A small network was shown many inputs. Here are its activations along a few directions, one row for each input.
Each table varies a few parts of the input and shows all the possible inputs, shuffled.
Descriptions start from the smaller parts, as in this example, which fits no table here: one of 2 separate values, together with either a single point or one of 11 places around a ring or (one of 4 places along a line, together with one of 5 places around a ring).
Shared parts are said once, and a part with two or three values counts as separate values.
In the rows, 128 means zero.

Other details of the inputs shift rows strongly along two fixed directions, in all tables alike. That doesn't count.

Table:
row 1: [122 115 131 127 123 147 115 143 145 127 132]
row 2: [122 116 130 129 124 145 111 142 145 129 129]
row 3: [123 190 164 127 146  70 173  66   6  72 131]
row 4: [118 116 113 129 129 124 121 120 149 150 155]
row 5: [105 166 168 112 132  97 105  76  33  98 188]
row 6: [126 111 132 127 126 140 107 139 147 127 127]
row 7: [123 103 130 134 133 131 134 146 132 151 146]
row 8: [131 116 130 126 121 141 109 144 145 129 131]
row 9: [122 123 112 127 132 124 119 127 146 155 154]
row 10: [123 114 132 126 123 142 108 141 145 129 126]
row 11: [125 112 130 129 126 141 108 139 147 127 129]
row 12: [129 113 133 125 122 143 112 141 147 126 131]
row 13: [122 115 131 127 123 142 109 141 146 129 127]
row 14: [129 119 131 129 118 141 108 145 144 131 129]
row 15: [127 117 130 130 126 140 108 142 147 128 131]
row 16: [127 105 128 134 133 129 133 147 132 152 149]
row 17: [132 113 142 130 132 129 130 144 137 160 142]
row 18: [125 113 129 130 127 143 110 139 146 127 131]
row 19: [126 113 130 128 126 145 114 140 146 126 133]
row 20: [113 171 195 116 120 113  96  87  17  65 178]
row 21: [125 116 134 126 120 146 115 143 146 128 131]
row 22: [158 160  97 136 124 110 201 107 123  99  41]
row 23: [126 122 129 132 122 143 110 145 144 131 132]
row 24: [127 100 129 134 139 133 132 142 134 149 148]
row 25: [127 121 130 130 121 140 108 145 145 131 130]
row 26: [128 120 131 129 121 140 107 145 145 132 128]
row 27: [129 117 129 130 125 144 113 143 146 127 135]
row 28: [129 117 129 130 125 139 107 142 147 129 131]
row 29: [148 204 149 124 125  78 185  56  14  43  76]
row 30: [124 113 132 126 121 143 109 141 145 129 127]
row 31: [120 115 131 127 124 143 110 142 146 128 128]
row 32: [107 178 177 107 136  92 104  74  13  97 187]
row 33: [120 116 127 135 144 125 131 144 140 152 152]
row 34: [129 108 143 128 136 134 130 140 137 159 140]
row 35: [112 148 191 113 122 120  79  99  42  78 183]
row 36: [161 159  94 137 127 111 200 108 126 100  46]
row 37: [122 120 111 130 128 122 120 122 149 151 157]
row 38: [117 112 128 134 145 127 132 142 140 151 150]
row 39: [127 110 132 128 124 141 108 139 146 127 128]
row 40: [123 124 114 121 139 125 117 132 141 160 149]
row 41: [127 121 130 130 121 145 114 146 145 130 134]
row 42: [134 111 141 131 137 130 129 141 138 158 143]
row 43: [109 163 195 116 120 113  82  94  26  74 177]
row 44: [129 103 128 135 137 130 132 144 133 150 149]
row 45: [118 122 117 117 137 129 120 131 140 161 146]
row 46: [132 117 132 127 121 142 111 144 147 128 133]
row 47: [155 159  92 139 128 110 202 105 124  99  39]
row 48: [125 113 129 130 126 145 113 139 147 126 133]
row 49: [128 118 128 132 126 142 109 142 146 128 133]
row 50: [148 163  77 137 132  87 210  83 123 120  62]
row 51: [157 153  94 134 123 112 194 112 129 106  41]
row 52: [125 114 132 124 119 144 111 143 144 129 128]
row 53: [154 153  92 138 127 111 191 111 134 107  40]
row 54: [111 173 194 117 121 111  97  86  14  64 176]
row 55: [126 121 129 131 121 144 113 145 145 130 134]
row 56: [153 154  91 138 128 110 195 111 133 106  37]
row 57: [106 162 194 115 124 115  88  88  22  67 182]
row 58: [130 115 130 130 122 140 107 142 146 129 130]
row 59: [115 118 114 127 127 125 122 122 148 151 153]
row 60: [117 118 129 135 140 124 133 147 140 153 151]
row 61: [120 126 113 127 128 124 120 129 145 157 153]
row 62: [128 113 132 128 125 146 115 140 147 125 134]
row 63: [149 150  70 128 141  98 206 102 145 139  54]
row 64: [120 120 115 121 137 126 119 128 144 155 150]
row 65: [124 113 131 129 127 141 109 140 147 127 129]
row 66: [157 147  97 134 130 113 192 107 131  99  49]
row 67: [130 122 132 127 117 143 113 147 146 130 132]
row 68: [107 176 170 114 129  91 111  72  24  94 184]
row 69: [129 115 131 129 125 139 106 142 146 129 129]
row 70: [132 108 142 130 139 133 129 139 138 157 141]
row 71: [156 151  94 137 124 111 191 110 131 106  40]
row 72: [131 118 132 128 122 143 113 144 147 128 134]
row 73: [128 111 144 130 132 132 131 143 137 160 140]
row 74: [119 120 113 125 133 127 120 125 146 153 152]
row 75: [120 127 115 122 131 123 119 132 144 159 151]
row 76: [154 149  95 134 129 116 196 108 132 102  47]
row 77: [161 155  93 134 125 110 193 112 130 105  43]
row 78: [131 117 130 129 124 145 114 142 147 127 135]
row 79: [121 127 116 121 135 125 119 134 141 162 148]
row 80: [128 117 128 132 125 143 112 142 146 128 134]
row 81: [117 126 117 121 131 126 120 132 143 159 148]
row 82: [130 122 132 128 118 144 114 147 146 130 133]
row 83: [123 101 129 132 137 133 133 144 132 150 146]
row 84: [122 124 113 123 135 123 118 129 144 157 152]
row 85: [120 123 113 130 124 122 121 125 148 153 156]
row 86: [125 122 130 130 122 141 109 146 145 131 130]
row 87: [114 114 130 132 142 128 134 144 139 152 148]
row 88: [125 116 133 124 119 145 113 143 146 128 130]
row 89: [154 156  91 140 128 111 196 108 128 104  40]
row 90: [121 120 115 119 140 127 118 130 141 159 147]
Each input here is: one of 5 places around a ring, together with either one of 3 separate values or one of 4 places along a line or one of 11 places around a ring.
Changing only the place on the ring of 5 turns row 29 into row 67. The same change can be made to row 89. Which row results?
Answer: row 23
Changing only the place on the ring of 5 turns row 6 into row 26. The same change can be made to row 4. Which row results?
Answer: row 85
Change only the choice among 3 separate values in row 83. List by row number the other rows that result.
Answer: row 34, row 87
Start at row 79 and move only the place on the line of 4, one step at a time. The first step leads to row 75. Which rows follow, in order?
Answer: row 61, row 85
Change only the choice among 3 separate values in row 7. List by row number the other rows that result.
Answer: row 3, row 73
Start at row 40 and move only the place on the line of 4, one step at a time. The first step leads to row 84. Which rows follow, in order?
Answer: row 9, row 37

Table:
row 91: [135 107  99 134 125 150 140 159 190 151  95]
row 92: [126 158 116 124 132 100 142  95 102 124 131]
row 93: [136 157 133 128 129 111 157 101  86  90  98]
row 94: [121 112  87 128 127 136 129 143 191 174 130]
row 95: [135 100  99 139 124 148 137 158 194 149 100]
row 96: [135 105  99 136 125 149 135 164 190 151 100]
row 97: [164 145  77 136 130 112 206 116 157 117  25]
row 98: [133 162 133 125 137  89 170  85  66 110 116]
row 99: [141 148 125 129 126 113 155 106 108  99  93]
row 100: [119 111 146 126 120 144  89 144 137 129 161]
row 101: [136 100  97 136 124 151 139 157 192 148 100]
row 102: [120 113 146 123 121 144  88 146 135 131 159]
row 103: [142 157 129 126 128 111 155 102  95  97  90]
row 104: [114 114 149 129 123 145  91 148 135 131 159]
row 105: [117 115 146 125 122 146  90 150 133 131 158]
row 106: [134 103  98 136 124 149 141 156 191 149  96]
row 107: [119 115 148 125 122 146  88 147 134 133 158]
row 108: [162 150  83 137 131 111 205 113 147 115  26]
row 109: [136 105  99 137 136 136 150 155 183 174 124]
row 110: [111 110 136 123 134 132 104 137 128 157 176]
row 111: [114 113 142 126 131 129 104 140 129 159 175]
row 112: [139 105 100 131 124 151 133 158 190 152  99]
row 113: [110 112 138 122 133 130 102 137 129 158 174]
row 114: [120 112 145 125 119 149  89 143 134 132 159]
row 115: [119 111 146 124 121 147  90 142 136 129 160]
row 116: [158 150  81 138 132 112 205 117 147 113  30]
row 117: [115 113 146 126 122 148  92 148 134 130 160]
row 118: [120 115 147 123 122 146  88 147 135 132 158]
row 119: [113 170 172 116 144  85 123  69  19  90 173]
row 120: [115 113 140 126 132 130 105 141 129 157 177]
row 121: [118 115 148 124 122 148  89 145 134 134 157]
row 122: [108 124 126 121 126 131  94 128 137 153 178]
row 123: [142 149 127 128 128 112 151 108 104 101  95]
row 124: [119 113 147 128 119 146  88 143 135 133 158]
row 125: [142 153 127 125 128 112 157 102  98  96  91]
row 126: [165 141  74 136 130 116 204 118 159 119  28]
row 127: [113 115 148 126 122 146  92 148 135 131 158]
row 128: [119 171 177 119 138  91 130  77  17  90 176]
row 129: [144 154  73 131 134 100 188 102 146 137  71]
row 130: [160 142  75 141 131 113 211 115 157 113  27]
row 131: [124 111  88 128 128 136 124 148 191 175 136]
row 132: [115 114 148 123 122 148  91 147 134 133 157]
row 133: [121 113 145 127 119 147  88 144 134 131 159]
row 134: [116 114 144 129 133 132 107 141 131 157 178]
row 135: [118 115 148 121 122 148  89 144 135 133 157]
row 136: [114 110 146 126 121 148  93 143 136 128 161]
row 137: [161 146  84 140 131 112 200 116 150 118  30]
row 138: [115 115 145 124 123 148  91 148 133 131 159]
row 139: [111 111 137 126 141 129 101 134 132 156 176]
row 140: [114 175 182 115 134  84 123  71   7  89 176]
row 141: [137 159 134 126 129 110 153 103  86  93  96]
row 142: [118 112 147 125 119 149  89 141 135 133 158]
row 143: [133 102 100 140 124 148 137 159 193 151  99]
row 144: [118 176 181 118 137  86 130  73  12  88 174]
row 145: [140 159 133 127 129 110 157  98  88  94  92]
row 146: [162 137  78 141 130 114 200 119 163 119  33]
row 147: [116 110 145 128 121 146  92 145 136 127 162]
row 148: [138 100  97 138 123 148 135 159 193 149 101]
row 149: [115 114 146 128 122 146  92 149 134 130 160]
row 150: [137 154 135 129 129 111 148 107  90  96 101]
row 151: [117 114 146 123 122 148  90 148 133 132 158]
row 152: [136 156 133 130 129 111 151 107  91  95  99]
row 153: [143 152 125 130 125 113 155 102 100  99  91]
row 154: [136 154 130 130 128 110 157 102  93  93  95]
row 155: [118 175 181 118 136  87 132  71  10  86 174]
row 156: [131 157 126 125 146  90 166  83  76 110 117]
row 157: [115 112 146 129 121 145  92 147 135 129 161]
row 158: [117 111 146 125 120 147  90 142 136 129 160]
row 159: [141 148 124 131 127 113 156 106 106  99  93]
row 160: [114 168 174 117 139  88 120  76  18  94 176]
row 161: [126 102  98 132 142 133 137 144 175 170 130]
row 162: [137 101  99 139 123 147 135 157 194 151 100]
row 163: [132 159 126 124 140  91 170  85  72 112 112]
row 164: [113 111 140 125 131 132 105 139 128 158 176]
row 165: [141 153 131 128 128 113 150 106  98 100  95]
row 166: [118 110 144 126 121 147  90 143 135 129 161]
row 167: [128 104  99 133 143 131 136 145 174 169 132]
row 168: [117 111 147 123 120 147  90 141 137 130 160]
row 169: [131 103  94 133 138 133 144 151 179 174 122]
row 170: [114 111 145 127 121 148  92 145 134 129 160]
What is each input in this table made of?
Answer: one of 5 places around a ring, together with either a single point or one of 4 places along a line or one of 11 places around a ring
Changing only the place on the ring of 5 turns row 95 into row 136. The same change can be made to row 150. Which row results?
Answer: row 132
Changing only the place on the ring of 5 turns row 167 into row 156. The same change can be made to row 109. Which row results?
Answer: row 155
Changing only the place on the ring of 5 turns row 102 into row 123. The same change can be made to row 96. Which row results?
Answer: row 152
Change only the place on the ring of 5 in row 149. List by row number the other rows that result.
Answer: row 93, row 104, row 117, row 127
Change only the place on the line of 4 in row 139. List by row number the other rows that result.
Answer: row 111, row 134, row 160
Change only the place on the line of 4 in row 164. List by row number the other rows that result.
Answer: row 110, row 128, row 161
Change only the place on the ring of 11 in row 103. List by row number the other rows that result.
Answer: row 97, row 99, row 108, row 116, row 127, row 130, row 141, row 153, row 154, row 159
